A small network was shown many inputs. Here are its activations along a few directions, one row for each input.
In each table, some parts of the input vary, and every possible input appears once, in random order.
A made-up example of a description, with smaller parts first: one of 2 separate values, together with either a single point or one of 9 places around a ring or (one of 4 places along a line, together with one of 8 places around a ring).
Shared parts are said once, and a part with two or three values counts as separate values.

Other details of the inputs vary at random and push rows far along two fixed directions, the same in every table; ignore that.

Table:
r1: [ 13.9  -7.5  14.8  11.3  -2.6   7.6   1.6  19.7 -14.0 -19.2   7.8 -13.7
 -24.3  11.8  19.6  -3.9]
r2: [  2.7 -12.2  -1.2 -30.0  17.9 -59.8 -11.9 -43.0  68.3  53.9   8.8  21.7
  41.3  20.0 -20.6  21.7]
r3: [-12.0   8.3   1.1   1.1  -8.0  -3.4   6.9   9.1   1.7 -10.4   5.6  -5.2
  -9.3   5.6   0.8   8.5]
r4: [ 12.4  11.6  47.8  30.8   4.8  70.7  45.9   6.9 -89.2 -25.4  56.2  13.8
 -47.9 -49.1  -5.1 -47.2]
r5: [-76.7  43.2 -11.4  -9.8 -15.1  32.2  71.8 -43.4 -27.5  19.8  43.3  38.5
  -1.6 -75.1 -78.0 -10.1]
r6: [-69.7  19.3 -34.2 -11.6  -9.8 -23.4  45.2 -25.0  29.7  12.6  -8.4   4.7
  27.6 -45.6 -58.3   2.1]
r7: [ -5.6   3.8 -24.7 -12.9  -4.9  -1.9 -11.0  -9.4  19.0  13.4 -18.8   9.8
  21.5   7.8  -3.2  18.7]
r8: [-10.6   9.5 -17.3 -10.7 -10.6 -12.6  -5.7 -11.4  20.9   4.6 -12.4   8.5
   8.9  21.6  -3.5  24.0]
r9: [-82.7  34.7 -28.4   6.9 -15.6  18.8  72.5 -15.3 -12.6  -7.3   5.3   8.7
   2.7 -78.3 -70.6 -11.9]
r10: [ 57.5 -21.6  20.3  24.2   8.6  33.4 -15.3  35.5 -48.0 -29.4   0.0  -6.7
 -24.4  11.9  47.2 -29.7]
r11: [ -6.5  -0.5 -20.0 -13.3  -7.8 -22.8  -8.5 -14.8  32.4  12.7 -17.6   8.5
  14.4  27.8  -4.8  27.4]
r12: [ -7.7  19.9   5.0   9.2   1.9  39.8   6.4  15.5 -37.9 -22.5  -0.5  -8.8
 -14.6 -31.9   0.6 -15.9]
r13: [ 42.4 -23.9  29.0 -11.1  20.1 -33.0 -37.5 -17.3  29.0  37.2  18.5   8.1
  10.7  38.2  18.9  10.0]
r14: [ -1.8  -4.4 -27.7 -15.8  -1.9 -17.2 -16.0 -10.5  28.9  19.5 -21.8  12.1
  27.0  12.9  -3.9  20.8]
r15: [ 28.7  -9.1  -6.5 -10.7   3.0 -12.6 -53.7   4.5  26.0  13.9 -19.1  -1.4
  18.2  46.2  33.9  24.8]
r16: [ 18.9  -6.2   9.0   8.6   8.5  16.1 -16.0  17.8 -22.2 -13.7  -6.8 -12.3
  -8.8  -9.6  16.7 -15.0]
r17: [ -5.6  -4.4  -1.5   5.5  -7.4  -6.2  14.3   7.0  -1.2  -8.8   4.6  -7.8
 -10.7   0.8  -2.8  -1.3]
r18: [  4.3   3.5  22.8  12.4   3.8  12.8 -12.8  20.9 -13.5 -17.0   1.6 -18.2
 -17.8   2.3  20.3  -6.6]
r19: [ 38.0 -21.6  12.0   2.6  16.8  -7.1 -37.5  18.9  -3.6  -5.4 -13.0 -19.2
   0.2  17.1  33.0 -13.5]
r20: [ 57.2 -22.3  26.5  27.2   1.6  21.4  -6.4  31.1 -43.4 -35.4   4.5 -11.4
 -32.1  25.8  44.1 -28.3]
r21: [-18.3  -1.3 -26.9 -33.5   6.4 -41.9 -36.1 -21.8  62.4  34.9 -32.4  -1.1
  42.0  14.8 -10.6  37.6]
r22: [-15.6   6.0   4.4   6.3  -1.2   4.1   4.3   3.9  -0.7  -7.6  -1.9 -14.0
  -5.7 -12.6  -1.3  -3.0]
r23: [ 13.3 -15.3   1.1   0.2  -2.4 -26.8  -1.4   8.2  16.3  -2.2  -1.8 -14.3
  -0.8  21.2  12.3  -2.6]
r24: [ 23.7  -9.6   6.0  13.0  -5.8  11.8   0.9  12.8 -20.9 -18.1  -1.8  -0.1
 -16.5  16.2  15.4  -6.9]
Description of these inputs: one of 4 places along a line, together with either a single point or one of 5 places around a ring.
- The inputs of r22 and r18 match in every part but the place on the line of 4. If r11 is changed in the same way as r22 into r18, which row does it become? => r8
- Which other rows agree with r19 in the place on the line of 4? List them by row number. => r2, r6, r10, r20, r23
- Which other rows agree with r16 in the place on the line of 4? List them by row number. => r9, r13, r14, r17, r24

Table:
r25: [ 15.2 -20.3  -7.7  -4.7  -9.8 -34.8 -29.8  13.5  30.6  -4.0 -25.3 -17.9
   3.0  49.1  27.2  20.1]
r26: [  5.1  11.1  12.6   7.3  -5.1  42.3  11.5   2.5 -45.2  -8.5  25.7  13.3
 -25.2 -12.5   3.5  -9.2]
r27: [ 26.8 -10.4  45.5  31.8   9.1  23.3  25.7  22.6 -47.8 -26.7  38.9 -12.6
 -38.5 -19.2  14.2 -44.1]
r28: [-17.1  17.3 -24.5 -11.3  -8.2  -6.8   2.8 -15.7  25.4   9.6 -12.0  14.9
  16.5   9.4 -15.7  28.4]
r29: [ 15.9  11.5  28.7  29.7  -2.5  42.6  14.2  29.3 -51.9 -45.1  14.0 -13.8
 -41.4  -4.3  21.9 -21.9]
r30: [-21.4  14.6  10.9   8.3   4.2  41.5  19.6   0.8 -40.3  -7.4  15.7   2.7
 -13.8 -53.0 -19.2 -22.1]
r31: [ 62.5 -23.3  38.2  15.7   8.1  13.5  -5.4  11.2 -32.4 -10.1  29.4   6.4
 -27.3  29.7  37.2 -18.3]
r32: [ 12.7 -15.1  21.9 -13.9   9.0 -29.3 -45.6   1.2  31.6  23.5   1.4 -14.9
   3.9  28.5  23.2  15.8]
r33: [-81.2  43.4 -45.1 -22.0 -13.5  19.3  52.4 -43.8  -2.7  27.6   4.7  38.0
  29.1 -71.1 -80.0   7.4]
r34: [-10.3  -5.9  -4.8 -10.6  11.9 -28.9   9.2 -24.0  26.8  27.9   5.7   9.7
  23.4 -13.3 -28.2  -0.5]
r35: [ 21.1   6.3  23.8  28.7  13.7  49.7   2.1  32.6 -53.9 -39.6   3.4 -17.4
 -29.1 -25.2  20.8 -32.2]
r36: [-26.6  19.5  14.2   9.9 -11.7  33.8  30.6  -2.6 -39.0 -12.2  27.7   5.5
 -24.5 -31.4 -17.1 -11.8]
r37: [-83.4  35.1 -71.0 -10.9 -23.8  11.2  65.9 -26.8   2.7   3.6 -26.1  24.2
  30.4 -63.4 -73.3   3.5]
r38: [-44.9  18.8 -53.7 -38.2  -0.1 -41.8 -12.2 -42.9  72.1  42.7 -34.7  22.2
  63.0   4.6 -37.8  44.7]
r39: [ 43.8 -25.9  10.2 -13.0  16.6 -28.8 -32.6 -14.3  25.4  28.5   2.0  12.7
  18.8  34.7  17.3   2.5]
r40: [ 22.5 -23.4 -13.4  -7.0   5.4 -28.6 -41.9  15.0  31.0   2.3 -35.9 -21.8
  14.6  28.2  27.7   9.1]
r41: [ 25.6 -21.8 -16.2  -6.5  -9.1 -21.3 -31.0  11.0  24.8   0.8 -28.0  -3.9
   7.5  50.0  29.2  24.2]
r42: [ 12.0 -22.0  -7.7  -4.4  -1.5 -39.3 -34.0  19.3  35.7  -2.8 -26.0 -28.7
   7.6  35.8  29.1  12.1]
r43: [ -9.1  14.9  14.8  19.3   0.4  26.9  18.2  22.8 -26.2 -31.2   6.4 -18.3
 -20.9 -23.8   3.4 -18.7]
r44: [ 30.9 -24.2  23.3  -8.2   6.7 -44.6 -19.8 -11.8  33.3  20.9  13.1  -0.4
   2.8  47.3  16.5  11.0]
- The inputs of r39 and r31 match in every part but one. If r33 is changed in the same way as r39 into r31, which row does it become? => r26
- What is each input in this table made of? => one of 4 places along a line, together with one of 5 places around a ring
- A walk changes only the place on the line of 4. It starts at r40 and steps to r35. List the rest of the walk in order. => r30, r34
- Change only the place on the ring of 5 in r42. List by row number the other rows that result. => r25, r37, r40, r41
- A walk changes only the place on the line of 4. It starts at r27 and steps to r32. List the rest of the walk in order. => r43, r42
